Each row below holds a small network's activations on one input, seen along a few directions.
In each table, some parts of the input vary, and every possible input appears once, in random order.
Descriptions start from the smaller parts, as in this example, which fits no table here: one of 2 separate values, together with either a single point or one of 11 places along a line or (one of 5 places around a ring, together with one of 6 places along a line).
Shared parts are said once, and a part with two or three values counts as separate values.
(in the rows, 128 means zero)

Rows:
R1: [ 54 148 193 159  62 117 148 167  98 122 202]
R2: [135 135  70 156 146 205 111 102 184  96  43]
R3: [201 124 103  98 206 100  51  37 115 127  76]
R4: [156 132  86 136 181 186 125 129 199 115  37]
R5: [197 104  61 102 180 153 112 110 178 126  49]
R6: [112 123 170 111  85  66 169 170  85 168 204]
R7: [107 135 167  91 104  58 126 128  44 170 220]
R8: [175 105  72 107 196 152 135 133 205 128  37]
R9: [154 135  73 151 137 203  83  67 169  86  49]
R10: [ 96 125 188 105 113  71 190 199 106 151 205]
R11: [ 77 145 194 137  80 102 171 192 112 150 195]
R12: [166 113  59 143 169 178 101  76 141 109  43]
R13: [ 72 145 180 154  53 108 126 140  82 109 213]
R14: [ 90 121 176 141  80  94 144 141  74 135 219]
Q: What do these inputs look like to the network?
A: one of 2 separate values, together with either a single point or one of 6 places around a ring
Q: The inputs of R10 and R8 match in every part but the choice among 2 separate values. If R11 is changed in the same way as R10 into R8, which row does it become?
A: R4

Rows:
R15: [ 82 124 138 128 100 147 193 206 141 127 141]
R16: [110 154 148 169 112 128 109 102 145 110 115]
R17: [112 147 138 173  89 140 136 135 120 112 148]
R18: [118 103 152  70 116  65 134 158  87 171 218]
R19: [145 171 154 145 122 106  92  86 123 119 138]
R20: [160 118  85 111 135 157  82  54  91 108 115]
R21: [ 97 126 139 148 118 130 170 184 164 137 120]
R22: [ 93 132 139 149  78 118 136 123  73 126 197]
R23: [124 147 143 148 148 128 156 165 187 123  93]
R24: [125 143 152 139 158 109 117 149 159 145 103]
R25: [108 165 153 158 132 144 134 143 172  91  83]
R26: [186  92  94  53 173  86 106  98  79 155 118]
R27: [115 137 158 115 118 124 150 177 131 132 135]
R28: [165 137 114 139 136 131  98  64 115 118 128]
R29: [ 85 136 136 160  70 146 173 145  99 108 177]
R30: [136 115 107 117 157 124 104 140 152 138  87]
R31: [110 114 146 150 106  92 120 136  97 139 163]
R32: [136 129 160  80 167  30  91 118 116 155 143]
R33: [167 102  95  98 156 144 101  65 114 140 106]
R34: [128 120 111 117 170 161 149 148 172 120  72]
R35: [165  98  72 110 155 152 122 111 144 149  90]
R36: [ 87 132 124 173  75 156 186 185 136 117 148]
R37: [103 149 145 136  96 115 113 102 104 122 182]
R38: [159 120  81 129 130 193 111  75 136 106 109]
R39: [129 134 107 141 131 178 132 121 165  97  82]
R40: [ 93 109 155 126 118 138 182 183 119 155 159]
R41: [154 126 123 108 151 121 111  81 115 132 115]
R42: [ 89 125 145 118  94 114 138 156  83 139 188]
R43: [145 115  73 130 129 197 127 114 164 108  70]
R44: [ 94 134 147 171 104 156 164 160 154 109 116]
R45: [144 122 163  80 137  50 112 153  91 159 178]
R46: [186 115 120  92 169  60  89 116  89 157 134]
R47: [134 153 157 126 128  88  84 105 129 127 131]
R48: [140 135 117 161 143 166 111  85 143 116 104]
R49: [157 102  90 110 161 188 145 138 168 117  72]
Q: What do these inputs look like to the network?
A: one of 5 places along a line, together with either a single point or one of 6 places around a ring
Q: The inputs of R41 and R42 match in every part but the place on the line of 5. If R46 is changed in the same way as R41 into R42, which row does it become?
A: R18
Q: A walk changes only the place on the line of 5. It starts at R20 and steps to R28. List the rest of the walk in order.
A: R19, R37, R22
Q: List by row number the other rows that have the place on the line of 5 in common with R35.
A: R20, R26, R33, R38, R43, R49

Rows:
R50: [144  98  75 108 152 185 168 151 153 122  65]
R51: [143 115  57 117 129 142  93  83  80 140 107]
R52: [130 107 115 115 166 137 137 156 203 123  50]
R53: [151 150 131 118 150  84  65  82 146 125  78]
R54: [ 75 122 122 166  92 162 176 165 104 146 191]
R55: [ 93 112 129 112  90 133 203 192 130 158 169]
R56: [100 168 201 179  92 109 139 166 157 130 157]
R57: [ 79 155 164 191  80 146 132 140 144 107 190]
R58: [116 149 154 159 117  93  95 100  55 119 164]
R59: [144 106  71 151 128 219 139 118 151  88 104]
R60: [151 146 106 137 132 128  58  69 104  92 110]
R61: [143 137 178  81 150  68 148 135 103 169 160]
R62: [123 130 101 188 147 190  94 103 178  60  97]
R63: [137 149 133 164 159 148  98 134 207  86  64]
R64: [ 96 141 181 121 105  96 186 197 159 166 146]
R65: [184 110 116  81 155  81 115 108 145 143  80]
R66: [125 104 126 120 105 129 122  96  62 144 198]
R67: [131  91 131  70 137 109 155 134  89 159 191]
R68: [185  93  81  70 129 127 131 111 110 144  87]
R69: [110 177 187 111 145  76 106 118  81 135 152]
Q: What do these inputs look like to the network?
A: one of 4 places along a line, together with one of 5 places around a ring
Q: The inputs of R52 and R59 match in every part but the place on the ring of 5. If R64 is changed in the same way as R52 into R59, which row does it become?
A: R54
Q: Which other rows does R65 become when the place on the ring of 5 takes its other values? List them by row number.
A: R51, R53, R60, R68

Rows:
R70: [140 113  67 123 142 226 146 120 172  90  56]
R71: [207 102  88  85 163 103  98 123 116 168  72]
R72: [156 127 117  89 159 183 132 174 232 113   4]
R73: [182 138  86 139 151 132  71  63  80 140  97]
R74: [115 154 176 160 129  72  91  77  56  97 217]
R75: [201 107 119  84 201  85  91 138 157 149  80]
R76: [120 120 158  70  98  97 149 114  60 155 187]
R77: [167 122 186  74 127  31 143 165 124 180 161]
R78: [125 138  74 161 155 226 123  90 177  66  94]
R79: [172  89  82  83 121 132  90  68 119 163  94]
R80: [ 97 127 170 110 120  97 116  83  53 139 196]
R81: [145 165 101 158 164 111  64  14 110 112 115]
R82: [ 55 136 141 195  65 126 173 167  89 102 186]
R83: [108 169  99 209 158 197  99  73 158  56  43]
R84: [149 115  87  98 175 208 139 157 196 110  56]
R85: [ 63 127 196 126 120  93 181 235 173 143 149]
R86: [ 76 116 142 135  70 107 191 207 162 165 183]
R87: [160  97 160  91 124  66 139 160  77 174 171]
R88: [ 45 175 177 196  49 128 138 145 126  87 202]
R89: [ 78 124 134 175  70 140 187 187 123 151 197]
Q: What do these inputs look like to the network?
A: one of 4 places along a line, together with one of 5 places along a line
Q: The inputs of R77 and R75 match in every part but the place on the line of 4. If R74 is changed in the same way as R77 into R75, which row does it become?
A: R81
